A small network was trained on invented records. Each row is its activation on one of them, seen along a few directions.
After each row come some of the record's fields: C, T, W, L, E, G, N.
Not every record has every field; a missing one is left out.
The largest differences between rows may come from other fields.
In the rows, zero is written as 500.
Random noise pushes rows far along 6 fixed directions. That doesn't count. These rows show it; they differ only by the noise:
[451 317 617 644 400 475 435 607 662 476 469 652 648 279 508 599 682 605
 544 536 447 550 507 518 294 454 451 238]
[467 605 530 482 368 435 651 603 663 528 547 460 751 329 450 707 540 552
 574 527 455 461 647 521 454 478 439 469]
[391 557 540 492 413 569 674 543 711 610 395 576 737 571 620 793 773 692
 588 530 507 505 412 341 394 443 508 558]
[574 332 651 668 470 336 466 501 555 519 338 737 494 351 325 590 669 541
 526 527 548 652 736 490 341 567 312 156]
[567 599 371 513 481 311 560 498 598 600 520 513 753 506 338 449 350 421
 494 630 551 447 681 461 743 453 428 439]
[478 561 508 489 554 572 706 469 647 679 329 534 634 688 607 721 691 606
 520 508 540 519 440 310 488 435 464 634]
[421 266 613 586 561 525 622 560 502 511 283 488 570 504 656 741 544 523
 445 461 398 570 721 446 356 382 426 449]
[625 606 553 484 569 584 647 604 668 582 647 265 566 214 494 551 422 417
 479 407 388 411 491 644 426 436 399 600]

[629 731 339 512 459 490 441 496 811 688 680 588 733 474 399 358 600 555
 574 640 601 400 137 422 659 482 504 522] : C: c3 / T: t1 / W: w2 / L: l1 / E: e1 / G: g2 / N: n2
[581 582 568 489 569 457 608 456 452 530 526 413 461 415 317 558 388 374
 482 397 490 485 749 584 457 634 335 474] : C: c7 / T: t1 / W: w1 / L: l1 / E: e1 / G: g1 / N: n4
[585 564 568 526 459 433 514 579 593 499 538 483 491 281 418 600 524 505
 548 470 504 520 643 534 409 544 408 396] : C: c3 / T: t1 / W: w1 / L: l2 / G: g2 / N: n1
[720 583 493 529 595 499 414 475 522 542 576 518 310 309 341 307 478 434
 448 446 511 511 422 613 468 617 418 402] : C: c2 / T: t1 / W: w1 / L: l1 / E: e3 / G: g1 / N: n4
[423 396 427 519 532 630 392 472 507 468 556 514 551 581 579 368 431 489
 513 487 458 450 345 478 527 432 611 533] : C: c7 / T: t6 / W: w1 / L: l2 / G: g1 / N: n1
[417 310 576 596 468 492 444 536 544 460 423 575 626 423 537 557 557 509
 513 532 411 527 607 514 420 395 467 342] : C: c3 / T: t6 / W: w2 / L: l1 / E: e2 / G: g2 / N: n1
[428 449 472 469 358 213 486 585 316 337 370 592 452 494 475 680 468 559
 490 623 577 613 883 478 513 551 553 373] : C: c5 / T: t1 / W: w2 / L: l2 / G: g1 / N: n3
[475 399 476 596 557 348 463 313 394 590 279 727 547 762 351 481 502 441
 500 572 664 604 767 346 637 592 389 318] : C: c7 / W: w1 / L: l1 / E: e1 / G: g2 / N: n1
[518 706 560 418 261 384 519 670 538 339 724 369 467  78 406 645 466 524
 572 479 461 475 644 706 365 579 525 474] : C: c5 / T: t1 / W: w2 / L: l2 / G: g2 / N: n6
[557 611 424 469 581 531 637 494 554 603 509 303 643 568 510 476 342 377
 497 499 442 398 551 501 651 393 458 687] : C: c3 / T: t6 / W: w2 / L: l1 / E: e4 / G: g2 / N: n2
[369 589 417 426 439 532 559 481 412 454 422 478 527 723 578 614 502 540
 506 514 521 457 478 414 534 475 628 638] : C: c5 / T: t4 / W: w2 / L: l2 / G: g1 / N: n4
[686 558 550 508 678 491 503 391 356 530 541 358 214 468 334 277 304 293
 422 371 526 518 577 658 598 574 362 508] : C: c6 / T: t4 / W: w1 / L: l2 / G: g2 / N: n6
[578 790 455 378 455 500 680 467 491 565 564 344 512 506 427 644 495 516
 529 442 584 446 566 517 568 556 529 711] : C: c4 / W: w2 / L: l2 / G: g2 / N: n4
[461 230 515 578 601 622 307 567 455 429 455 530 353 397 729 404 511 492
 390 440 409 550 355 529 381 405 582 397] : C: c2 / T: t1 / W: w1 / L: l2 / G: g2 / N: n1
[559 474 428 523 496 334 442 403 389 496 421 630 482 599 390 399 431 413
 461 555 559 562 679 490 670 588 438 396] : C: c2 / T: t4 / W: w2 / L: l1 / E: e1 / G: g2 / N: n3
[300 244 502 533 403 458 394 599 364 279 496 428 581 476 657 496 288 483
 437 540 363 494 698 574 523 378 615 381] : C: c6 / T: t4 / W: w1 / L: l2 / G: g1 / N: n6
[457 536 442 439 501 574 541 512 651 573 550 482 694 542 585 527 555 589
 487 529 496 443 292 406 510 438 589 584] : C: c1 / T: t1 / W: w1 / L: l1 / E: e1 / G: g1 / N: n4
[493 685 617 421 402 497 692 468 504 514 393 545 491 536 500 792 709 660
 600 477 571 556 640 410 388 657 475 574] : C: c4 / T: t4 / W: w1 / L: l1 / E: e3 / G: g1 / N: n5
[323  87 689 656 587 798 430 495 466 466 299 557 443 604 768 549 684 598
 432 394 340 592 296 479 171 370 540 446] : C: c6 / T: t4 / W: w2 / L: l1 / E: e2 / G: g1 / N: n4
[497 711 516 384 352 623 503 667 626 398 794 364 463 159 481 523 576 525
 570 374 397 387 288 724 287 545 579 557] : C: c2 / T: t4 / W: w2 / L: l2 / G: g1 / N: n4
[460 378 381 627 416 330 262 353 467 511 487 833 680 664 237 224 433 466
 551 670 594 524 577 422 704 557 492 233] : C: c7 / T: t6 / W: w2 / L: l1 / E: e1 / G: g1 / N: n1
[276 255 465 639 324 492 295 528 584 451 465 778 772 598 519 405 611 644
 543 644 494 514 368 401 468 442 585 193] : C: c6 / T: t1 / W: w1 / L: l1 / E: e1 / G: g1 / N: n4
[526 400 535 433 732 642 616 387 386 545 328 377 348 719 634 601 461 443
 383 377 459 549 537 396 501 438 495 698] : C: c1 / T: t6 / W: w1 / L: l2 / G: g1 / N: n1
[486 202 559 613 614 557 306 490 438 434 363 650 277 534 665 404 590 527
 409 486 453 589 403 500 376 473 503 341] : C: c2 / T: t4 / W: w1 / L: l1 / E: e3 / G: g1 / N: n5
[540 737 400 407 603 684 605 429 551 633 614 321 497 667 511 414 441 482
 480 436 513 383 216 484 619 480 546 747] : C: c6 / T: t1 / W: w1 / L: l2 / G: g1 / N: n4
[556 559 528 467 570 685 559 526 609 590 647 304 494 386 571 389 428 454
 463 416 446 422 275 592 489 444 477 649] : C: c6 / T: t1 / W: w1 / L: l1 / E: e1 / G: g2 / N: n6
[303 459 417 517 375 438 452 590 565 451 477 631 727 666 622 579 603 619
 549 603 535 482 489 366 604 399 641 480] : C: c3 / T: t4 / W: w2 / L: l2 / G: g2 / N: n6
[410 297 352 587 634 467 408 455 403 520 370 520 621 819 530 360 296 399
 421 601 481 440 602 372 754 347 539 440] : C: c3 / T: t6 / W: w1 / L: l2 / G: g1 / N: n4
[430 481 428 500 474 373 481 406 334 465 377 601 554 760 380 461 415 487
 510 568 570 547 686 419 656 530 490 387] : C: c6 / T: t4 / W: w1 / L: l2 / G: g1 / N: n2
[602 712 521 438 591 622 587 433 585 626 495 525 353 513 445 547 671 548
 513 410 548 523 331 511 403 596 406 636] : C: c2 / T: t1 / W: w2 / L: l1 / E: e2 / G: g1 / N: n1
[311 298 563 578 388 613 407 515 479 436 470 551 667 568 563 540 550 592
 510 494 352 486 459 503 410 445 561 421] : C: c6 / T: t6 / W: w2 / L: l1 / E: e3 / G: g1 / N: n4
[444 407 579 527 444 614 351 550 557 433 508 594 402 398 654 500 694 634
 518 515 471 523 217 502 295 531 587 440] : C: c5 / T: t4 / W: w1 / L: l1 / E: e3 / G: g1 / N: n5
[424 538 388 441 460 601 497 502 490 478 603 367 646 500 602 453 413 446
 484 487 374 386 390 566 592 434 593 642] : C: c2 / T: t6 / W: w2 / L: l1 / E: e4 / G: g2 / N: n2
[358 494 442 521 258 293 375 436 454 426 362 777 598 634 384 566 636 644
 604 635 622 591 579 370 558 603 571 273] : C: c5 / T: t4 / W: w1 / L: l2 / G: g2 / N: n4
[630 662 444 431 508 399 551 428 477 540 517 493 437 604 333 460 426 475
 500 520 618 518 564 481 686 615 444 548] : C: c6 / T: t4 / W: w1 / L: l2 / G: g1 / N: n7
[500 653 347 390 502 493 625 674 658 495 628 295 688 435 654 584 352 516
 480 577 473 340 477 498 643 364 593 686] : C: c3 / T: t1 / W: w1 / L: l2 / G: g1 / N: n7
[548 395 597 588 632 562 493 421 419 554 365 511 291 508 500 502 503 429
 427 428 466 593 526 526 399 500 379 476] : C: c5 / T: t1 / W: w2 / L: l1 / E: e2 / G: g2 / N: n1
[518 758 413 399 430 492 553 440 510 568 578 487 499 644 429 479 567 530
 554 476 616 490 368 463 576 547 519 638] : C: c6 / T: t1 / W: w2 / L: l2 / G: g2 / N: n2
[492 485 504 554 407 447 446 493 549 515 450 658 674 521 409 491 572 612
 545 584 553 497 497 438 527 538 536 345] : C: c4 / T: t4 / W: w1 / L: l1 / E: e3 / G: g1 / N: n4
[615 666 469 380 613 538 629 516 420 500 607 231 415 357 453 466 221 315
 418 399 363 415 654 662 579 505 451 636] : C: c2 / T: t4 / W: w1 / L: l1 / E: e3 / G: g1 / N: n1
[401 120 578 658 422 455 289 649 392 269 597 434 587 168 528 432 201 403
 396 488 254 455 739 757 343 384 496 225] : C: c6 / T: t1 / W: w2 / L: l1 / E: e2 / G: g1 / N: n4
[458 333 567 573 450 516 444 655 518 407 525 472 508 287 590 545 460 524
 463 514 397 472 543 621 358 457 486 407] : C: c5 / T: t1 / W: w2 / L: l1 / E: e1 / G: g1 / N: n7
[358 815 378 290 381 509 749 491 520 581 484 394 724 808 590 738 521 626
 599 538 571 421 475 299 725 509 593 841] : C: c6 / T: t4 / W: w1 / L: l2 / G: g2 / N: n3
[602 516 524 469 549 394 510 496 537 527 529 497 473 413 452 478 493 506
 454 516 541 526 551 505 502 543 467 456] : C: c1 / T: t1 / W: w1 / L: l1 / E: e3 / G: g1 / N: n7

Here are new rows. What are their fields?
[336 337 497 518 391 612 377 646 486 368 655 438 560 367 730 495 458 509
 487 462 360 424 307 591 350 349 673 479] : C: c6 / T: t1 / W: w2 / L: l2 / G: g2 / N: n2
[513 709 487 405 480 723 513 542 615 499 676 398 500 411 601 474 617 569
 533 441 507 408 130 541 391 468 669 694] : C: c4 / T: t4 / W: w2 / L: l2 / G: g1 / N: n1
[371 437 485 478 446 561 626 600 361 367 458 334 589 512 722 706 370 480
 450 439 396 462 710 502 476 386 587 631] : C: c4 / T: t1 / W: w2 / L: l2 / G: g2 / N: n2
[341 547 564 348 465 656 761 717 596 427 548 145 621 387 833 858 447 533
 515 419 280 378 595 521 373 331 612 774] : C: c3 / T: t6 / W: w1 / L: l2 / G: g1 / N: n6
[477 141 763 611 564 515 436 516 288 351 163 666 116 452 521 727 712 556
 453 383 478 742 745 508 122 541 395 291] : C: c5 / T: t6 / W: w2 / L: l2 / G: g1 / N: n1
[439 400 538 468 612 655 661 588 542 517 407 287 585 540 723 697 442 471
 468 443 327 454 558 456 409 342 510 659] : C: c3 / T: t6 / W: w1 / L: l1 / E: e1 / G: g1 / N: n2
[583 572 371 541 567 425 496 323 474 666 427 611 561 811 283 312 391 417
 453 575 613 507 539 385 757 556 400 488] : C: c6 / T: t1 / W: w2 / L: l1 / E: e1 / G: g1 / N: n4
[738 512 523 562 752 492 558 466 511 627 440 444 389 487 423 426 413 370
 403 467 507 513 584 517 511 477 335 500] : C: c3 / T: t1 / W: w2 / L: l1 / E: e3 / G: g1 / N: n2
[519 597 457 501 328 404 337 466 454 443 581 655 438 462 314 394 598 500
 587 538 597 501 414 508 513 624 509 381] : C: c5 / T: t6 / W: w2 / L: l2 / G: g2 / N: n2
[631 599 450 507 596 501 429 410 477 576 520 512 386 519 371 316 388 409
 446 505 553 476 444 502 580 561 415 496] : C: c5 / T: t1 / W: w1 / L: l1 / E: e3 / G: g1 / N: n1
[486 247 663 587 605 553 449 465 287 388 376 457 177 511 584 477 470 399
 397 347 429 642 622 595 335 476 466 441] : C: c6 / T: t4 / W: w2 / L: l2 / G: g2 / N: n6
[447 281 444 558 465 227 372 474 256 393 302 667 423 589 465 446 372 441
 431 631 592 622 839 423 607 531 493 239] : C: c5 / T: t1 / W: w1 / L: l2 / G: g2 / N: n3
[493 567 533 509 351 212 546 426 320 474 359 733 426 651 250 612 605 531
 567 564 694 659 854 409 569 682 401 305] : C: c6 / T: t1 / W: w2 / L: l2 / G: g2 / N: n3
[645 698 303 491 384 257 280 487 629 516 721 715 591 379 205 157 480 468
 552 701 654 449 351 567 749 637 493 316] : C: c2 / T: t4 / W: w2 / L: l1 / E: e1 / G: g1 / N: n3
[633 566 604 494 724 804 643 363 601 723 333 508 290 680 657 553 798 598
 490 372 579 531 124 338 417 524 470 765] : C: c4 / T: t6 / W: w1 / L: l1 / E: e1 / G: g2 / N: n6
[515 554 403 495 480 410 426 380 396 506 573 454 518 600 291 244 298 351
 501 493 528 450 577 568 730 527 462 432] : C: c6 / T: t6 / W: w1 / L: l2 / G: g2 / N: n4
[606 499 549 520 679 638 536 531 582 604 492 406 332 523 585 463 600 489
 459 417 502 510 290 459 479 418 509 677] : C: c3 / T: t6 / W: w2 / L: l2 / G: g2 / N: n6
[523 526 479 513 489 478 469 423 538 548 416 675 494 595 407 487 618 535
 529 521 553 549 459 434 504 600 486 387] : C: c2 / T: t4 / W: w1 / L: l1 / E: e1 / G: g1 / N: n4
[449 314 487 569 435 409 303 590 364 299 542 554 403 292 484 423 388 407
 423 474 447 547 664 663 442 494 505 282] : C: c2 / T: t1 / W: w2 / L: l2 / G: g2 / N: n1
[293 252 525 576 319 527 362 558 475 384 537 538 740 432 536 435 457 526
 550 543 378 476 513 553 465 416 545 302] : C: c6 / T: t6 / W: w1 / L: l1 / E: e1 / G: g2 / N: n2
[564 531 492 535 584 542 582 383 456 610 455 514 489 609 455 456 458 461
 485 476 535 495 475 432 579 515 411 528] : C: c6 / T: t1 / W: w1 / L: l1 / E: e1 / G: g2 / N: n2
[547 672 466 470 423 577 338 554 707 521 825 499 581 303 423 255 542 555
 555 521 502 393  86 627 543 555 563 501] : C: c6 / T: t4 / W: w1 / L: l1 / E: e3 / G: g1 / N: n6
